4	-16	43	-47 yields -16
78	14	90	76	86	6 yields 76
2	7	3	7 yields 7
552	-917	715	-40	417	227 yields -40
-542	-439	745	-453	-782 yields 745
0	1	5	8 yields 1
75	581	762	670	646	420	357 yields 646
28	18	-13	-33 yields 18
45	-32	-48	-4 yields -32
876	-731	-519	18 yields -731
---
0.095,0.033,0.070,0.195,0.114,-0.129
0.103,0.078,0.011,0.133,0.090,-0.115
yields 0.011

-95.0,-66.6,-51.4,-186.5,15.1,107.4,23.7 yields -186.5

13.119,-15.823,-2.718,-13.473 yields 13.119

-0.01,-0.11,0.14,-0.13,0.04 yields -0.11

0.095,-1.277,-0.304,-1.394,-1.314,-1.255,-0.651
1.933,-1.020,-0.407,-0.707,-1.324,-0.590,0.267
2.397,-0.727,1.819,-1.009,-1.392,-1.040,0.630
yields -1.009

-42.946,104.771,19.759,85.418,-18.377,-133.520,0.032 yields 85.418

13.48,2.86,-5.36,13.83,-4.10,5.90,14.61
-19.72,18.33,-14.98,-16.13,14.80,20.47,12.35
yields -16.13

-2.2,-5.3,12.3,-13.6,-8.6,-7.4,-2.9 yields -13.6

-1.7,1.7,-0.2,1.5 yields -1.7
---
 -1.23   13.03    2.87   -9.77   16.96    1.20
 -0.14   14.93    4.32   -7.80   17.88    0.86
 -3.83    7.62   -0.84  -13.23   12.40    2.04
>> 17.88, -13.23

 -91.71   155.75   -47.92   159.98
-102.38   195.93  -190.22  -105.20
  -8.37   184.53    -6.94     7.95
>> 195.93, -190.22

 -37.036   -34.073  -131.790   142.830 >> 142.830, -131.790

 1.0  -0.6  -1.3  -1.9  -0.7 >> 1.0, -1.9

  59.602   138.310   190.444  -154.077
  97.761   173.294   179.437  -182.881
>> 190.444, -182.881

 229.677    41.633   -72.214   167.128    51.718    42.944  -137.987
  90.042   138.167    51.962    98.409    61.587    60.726   189.350
>> 229.677, -137.987

-0.24  -0.58  -0.31  -1.81   0.69
-0.95   0.83   0.08   0.27   2.15
>> 2.15, -1.81

 0.084  -0.125   0.034   0.117  -0.154 >> 0.117, -0.154

-13.1   12.7  -18.5   -0.8    0.5 >> 12.7, -18.5
---
[-40,  18,  89,  -5] -> -40, -5

[-111,  111,  -84,   43] -> -111, 43

[-35, -82,  -4, -14] -> -35, -14

array([[-24, -17, -17, -43, -21, -28, -17],
       [ 22,  30,  48,  45,  30,  80,  32],
       [-33,  -4,  55, -24, -12,  56,  17]]) -> -24, 17

[ -3,  44, -53, -82] -> -3, -82

array([[ -3, -41,   4, -11],
       [ 48,  57,  97,  32]]) -> -3, 32
---
[[ -42    6   53  -75   44]
 [  -7  -45   22   66    2]
 [-108  -63   17  -19    4]] --> -63

[[-49   9 -45 -62]
 [ -5 -77  58  -5]
 [-41  48 101  -3]] --> 48

[[ 54 -73 -57  18  65  23]
 [ 87 -66 -72 -30  72 -25]
 [ 57 -46 -68 -71  28 -69]] --> -46

[[ 43  55  35  64  79  68  77]
 [ 40  47  26  58  83  82  74]
 [ 65  99  93  94  50 -20  94]] --> 99

[[ -36  -46  -60   82 -110]
 [ -29  -31  -44   60  -87]
 [ -25  -37  -22   68  -49]] --> -37

[[  6  -1  89 -17 -20  20 -70]
 [ -2  -1  95 -17 -20  20 -70]
 [  6  28  70 -17 -20  20 -70]] --> 28

[[  5 -77  -2 -43  22]
 [ 20 -75  27 -30  26]
 [  5 -79 -82 -32  32]] --> -79
---
Input:
array([[-15,  -1,   7,  -3, -21,  98,  19],
       [  1,  -5,  -4,  21,  -2,  -5,   1]])
Output: -5

Input:
array([[  0,  -1,  -5,  -3,   1,  -5],
       [-82,  -4,  26,  24,  36,  58],
       [  1,  -1,   1,  -4,   2,  -5]])
Output: -4

Input:
array([[ 79, -37, -52, -11, -12],
       [ 43, -15, -26, -34, -42]])
Output: -15

Input:
array([[ -35,  -71,  -43,   43],
       [ -13,  -21,  -57, -103]])
Output: -21

Input:
array([[-85, 106,  68,  -5,  31, 100, -49],
       [ 14, -15,  81,  12,   0,  39, -64],
       [ 45, -31, -52,   2,  -6, -59,  42]])
Output: -15

Input:
array([[-25,  17,  34,  19,  17,  -9],
       [ -7,  30,  91, -73,   4, -41]])
Output: 30

Input:
array([[ 21,  28, -88, -32,   4],
       [ -3,  72,  67,  46, -84]])
Output: 72
